Here are a small network's activations along a few directions, averaged over the inputs that share one value of a field.
Values that are neighbours, or in one group, have similar rows; names and order tell nothing.
In the rows, zero is written as 500.
Strong random noise was added to every row along 2 fixed directions; ignore it. To show where, here is one row again and again, with new noise each time:
[490 374 200 557 732 236 715 593 418 344 214 556 550 454 245]
[515 645 563 397 506 685 646 435 598 470 644 532 419 496 463]
[579 685 597 502 482 797 714 255 513 419 481 527 378 325 405]
[541 584 471 500 562 608 702 389 499 405 429 537 437 394 367]


Field BONAN:
rofo: [430 324 312 485 589 176 383 734 516 537 308 481 604 602 409]
foras: [432 455 376 423 627 398 573 537 537 490 646 489 441 590 485]
sato: [512 532 514 711 458 437 466 519 493 551 517 478 534 578 631]
nes: [551 341 269 661 664 399 499 525 401 324 270 278 629 476 339]
furer: [510 425 466 472 416 406 410 517 382 533 350 561 507 385 478]
vafeb: [490 676 753 409 383 748 552 414 685 635 825 534 343 557 597]
diru: [463 470 487 460 585 622 450 479 597 444 577 444 535 540 472]
lukuf: [461 515 570 553 523 596 503 329 490 520 407 462 482 422 494]
kiz: [521 615 849 200 255 644 384 663 557 737 928 599 374 623 774]
keb: [475 654 620 614 452 730 674 255 562 551 664 484 394 565 574]
pala: [456 234 195 638 640  73 422 781 423 524 258 531 626 640 537]
sariv: [638 499 422 813 400 446 402 444 330 426 155 487 586 324 479]
pulu: [429 530 711 382 544 555 620 376 579 557 641 554 395 605 543]
gimig: [484 577 749 592 370 649 433 406 483 594 522 468 484 389 571]
vapov: [633 566 601 439 261 565 381 523 466 502 544 561 470 356 651]
kure: [490 597 520 578 305 457 502 633 505 615 528 627 473 634 696]
saka: [580 426 540 471 424 553 362 429 307 424 295 541 564 257 508]
bugag: [429 534 522 353 612 592 410 421 570 512 675 379 624 576 357]
mano: [542 573 598 350 452 770 367 335 586 400 694 358 449 409 511]
The values of BONAN form a tree with 6 forks.
Name the neighbours of foras, in listed order. -> vafeb
Name the neighbours of bugag, in listed order. -> diru
Name the neighbours of sariv, in listed order. -> pala
Name the neighbours of furer, in listed order. -> rofo, kiz, vapov, saka

Field TUZED:
ziso: [597 581 377 683 320 459 567 540 512 598 391 670 479 567 585]
romuz: [448 678 695 308 529 807 640 296 650 551 849 397 392 561 551]
disel: [408 603 566 502 553 609 689 421 643 514 636 534 428 680 520]
tubo: [526 195 228 682 534  39 302 900 288 444  95 592 699 448 411]
zege: [602 585 553 564 509 706 472 192 492 420 517 350 416 228 494]
ginit: [439 549 586 277 597 823 480 445 759 522 832 342 451 572 432]
rugep: [625 556 590 450 305 513 430 534 383 633 464 584 476 325 576]
zaga: [555 554 622 515 349 601 406 395 389 430 333 463 549 480 489]
guni: [422 580 563 632 547 405 699 334 448 527 541 609 383 508 639]
vigi: [494 544 767 296 412 800 302 501 580 472 737 421 494 479 535]
The values of TUZED form a line.
What is the length, in steps, of the shortest route from zege to zaga? -> 2
Going along TUZED from guni by way of its neighbour disel, in what order are romuz, tubo, ginit, rugep met? -> romuz, ginit, tubo, rugep

Field LOF:
lorat: [470 646 658 435 492 651 672 444 643 594 816 471 407 598 720]
laz: [534 489 538 419 348 387 378 694 486 530 659 623 522 593 715]
soti: [396 325 197 582 792 204 675 512 459 451 268 512 523 517 267]
tisem: [462 248 185 499 538  20 263 904 413 509 340 604 672 632 410]
goz: [492 453 420 545 392 291 463 752 488 609 452 633 568 683 628]
nas: [414 509 520 292 621 575 485 556 728 519 907 354 487 676 601]
sugok: [570 420 472 748 509 576 394 352 307 394  94 381 568 220 335]
mag: [517 604 595 558 435 549 746 418 491 514 399 724 383 487 484]
nafig: [465 586 587 350 510 682 371 366 628 509 789 409 435 502 486]
guze: [444 346 390 369 645 291 392 737 477 425 428 326 687 618 349]
The values of LOF form a line.
Going along LOF from goz by way of its neighbour laz, in what order are lorat, soti, nafig, guze met? -> guze, nafig, soti, lorat
What is the length, in steps, of the shortest route from mag to tisem? -> 7
